Each row below holds a small network's activations on one record, seen along a few directions.
Here are examples, each followed by its value of one field, W.
Records without W are marked absent.
The largest differences between rows may come from other fields.
In the rows, 500 means zero.
Random noise pushes rows far along 8 fixed directions. That doesn't count. These rows show it; they differ only by the noise:
580 436 326 449 487 510 480 400 470 610 418 388 417 452 543 520 451 510
 590 528 516 379
523 395 486 641 394 507 696 178 260 579 427 427 581 394 558 414 422 474
 632 222 703 442
515 520 688 506 325 505 602 422 425 489 552 413 639 419 595 552 451 501
 542 302 610 439
465 521 604 489 660 639 427 652 600 518 700 582 368 681 560 377 478 441
 349 683 384 641
355 479 401 262 506 574 404 536 454 374 548 626 562 532 572 493 458 648
 552 174 665 398
320 478 384 420 805 799 248 639 605 309 433 534 540 434 402 265 610 433
 292 739 299 541
476 468 563 419 545 501 439 553 483 416 534 557 554 472 481 447 461 543
 486 405 496 495
473 656 545 510 324 442 609 499 607 611 745 533 499 688 680 636 519 626
 505 378 646 520
490 528 504 665 503 533 802 448 489 343 359 673 432 555 524 357 606 291
 456 537 447 586
462 569 504 558 426 322 814 522 506 213 367 846 527 565 473 452 618 460
 524 280 534 556

358 385 352 527 557 579 465 454 420 399 541 593 590 591 485 435 544 537
 463 292 722 479 -> w6
595 524 452 644 401 376 592 369 397 559 380 503 575 443 443 540 484 514
 572 450 582 475 -> absent
483 372 625 570 727 470 582 527 421 342 437 744 479 580 496 264 416 429
 394 340 477 681 -> w7
439 505 638 420 528 420 501 546 478 447 522 543 593 537 494 494 475 465
 444 515 463 520 -> w3
474 454 297 550 680 438 432 311 471 517 414 454 622 366 403 411 498 641
 477 588 544 432 -> w4
414 419 402 498 525 491 532 429 428 582 534 604 428 656 576 476 429 627
 581 237 653 598 -> w8
476 404 730 527 557 328 395 478 394 545 704 614 623 493 403 472 333 756
 497 201 607 684 -> w1
714 472 381 456 573 287 530 498 469 516 399 445 269 550 406 568 386 392
 614 662 433 506 -> w2
320 408 504 343 581 664 263 529 502 409 498 507 542 538 432 489 473 566
 520 468 540 482 -> w5

Here are new rows. What is W for each?
524 430 466 441 471 428 585 327 368 519 450 478 515 441 617 508 374 576
 612 397 659 359 -> w4
600 541 292 437 516 502 498 410 493 610 499 307 332 574 575 614 409 432
 589 625 575 428 -> w2
303 815 611 509 438 644 709 633 648 177 604 603 586 686 619 561 662 327
 336 489 580 615 -> w2
588 491 825 525 457 421 572 556 495 569 647 460 543 572 628 550 343 514
 428 355 549 593 -> w7
309 514 662 520 529 510 549 468 444 394 527 611 629 576 488 380 544 450
 409 443 496 619 -> w3
441 478 580 359 612 291 292 724 580 273 522 727 610 456 291 440 531 698
 469 412 371 578 -> absent
442 583 455 496 363 475 689 522 573 554 663 630 386 714 796 528 496 559
 547 417 624 497 -> absent
503 394 851 631 650 504 476 532 360 413 573 526 681 360 361 292 382 397
 401 448 455 651 -> absent
592 284 322 570 824 528 358 321 310 654 463 485 413 472 284 292 337 459
 527 486 525 560 -> absent
